A small network was trained on made-up records. Each row is its average activation on records with the value named, seen along a few directions.
Values that are neighbours, or in one group, have similar rows; names and order tell nothing.
In the rows, zero is written as 128.

Other fields shift rows strongly along two fixed directions, in all tables alike. That doesn't count.
To show where, the next rows are all for the same value of a field, averaged over different records:
[117 104 127  96 130 130 130 143 128 136]
[146  86 145  78 129 135 167 166 184 170]
[165 159 160 125 114 119 175 147 207 170]
[140 145 144 121 119 122 149 140 165 147]
[112 157 129 135 120 120 116 121 112 113]
[127 127 135 112 124 126 138 140 143 139]
[154 213 155 168 106 106 151 120 177 138]
[117 207 133 170 111 107 111 106 111 104]

Values of Geri:
w14: [121 123 124 136 141 151 108 122 116 121]
w2: [142 105 124 117 131 144 132 132 175 147]
w12: [136  53 101  89 128 114 135 136 102 127]
w3: [167 164 139 159 108  94 159 125 129 125]
w10: [135 148 129 135 114 113 130 128 109 123]
w15: [149 189 120 170  98  97 120 107 134 113]
w5: [ 95 101 117 103 140 134 119 124 144 133]
w7: [117 164 147 166 143 147 121 112 150 130]
w8: [101 114 110 130 135 138  87 123  35  91]
w16: [132  86 137  81 131 135 151 158 159 156]
w1: [143  91 102 133 128 117 117 114 100 109]
w19: [120 130 113 152 132 141  92 111  73  97]
w11: [111 135 141 115 139 128 137 135 159 149]
w4: [104 108 124 128 147 147 116 120 151 132]
w17: [125  76 136  87 149 158 141 160 133 149]
w20: [160  53 128 103 142 144 151 145 123 143]
w6: [120  92 116 127 139 130 117 125  44  98]
w9: [105 153 143 144 147 145 125 124 126 128]
w18: [ 96 102  83 132 131 134  70 104  51  81]
w13: [128 200 123 169 108 108 120  98 145 114]
A value of Geri combines one of 4 hidden first parts with one of 5 second parts; all combinations occur once.
Question: Changing only the second part turns w6 into w1. w8 has the same second part as w6; what does that change turn w8 into?
Answer: w18
Question: Changing only the second part turns w12 into w20. w15 has the same second part as w12; what does that change turn w15 into?
Answer: w19
Question: Changing only the second part turns w14 into w13. w7 has the same second part as w14; what does that change turn w7 into?
Answer: w5

Values of Sopu:
h13: [139 199 135 164 103  92 134 105 148 121]
h12: [ 91 133 136 127 149 147 106 123  97 117]
h11: [118 221 112 194  98  86  86  91  39  67]
h9: [128 206 144 156 118 111 142 120 141 119]
h5: [135 131 116 146 127 119 126 109 129 117]
h10: [ 65 105 113  99 142 138  93 121 112 115]
h20: [171 117 164 111 129 143 184 162 203 184]
h15: [150 169 143 136 112 112 162 138 208 162]
h14: [172  63 128  70 114 119 174 163 181 175]
h8: [109 164 149 122 125 130 131 141 157 142]
h7: [160  81 136 114 136 147 156 142 152 150]
h17: [104 125 117 122 141 155 100 120 147 131]
h18: [125  66 112 101 135 129 115 142  56 106]
h1: [150 151 149 158 131 135 136 117 159 136]
h2: [ 77  71 105  82 133 128  94 139  42  92]
h3: [111  99 119 124 143 132 120 134  71 120]
h6: [133 171 131 166 120 123 123 108 156 126]
h19: [146  42 104  95 138 142 128 140  92 119]
h16: [121 177 138 171 136 147 112 110 141 128]
h4: [155  68 109 104 130 125 138 136 130 134]
A value of Sopu combines one of 4 hidden first parts with one of 5 second parts; all combinations occur once.
Question: Changing only the second part turns h17 into h16. h5 has the same second part as h17; what does that change turn h5 into?
Answer: h7
Question: Changing only the second part turns h10 into h8. h13 has the same second part as h10; what does that change turn h13 into?
Answer: h2
Question: Changing only the second part turns h1 into h6. h19 has the same second part as h1; what does that change turn h19 into?
Answer: h4
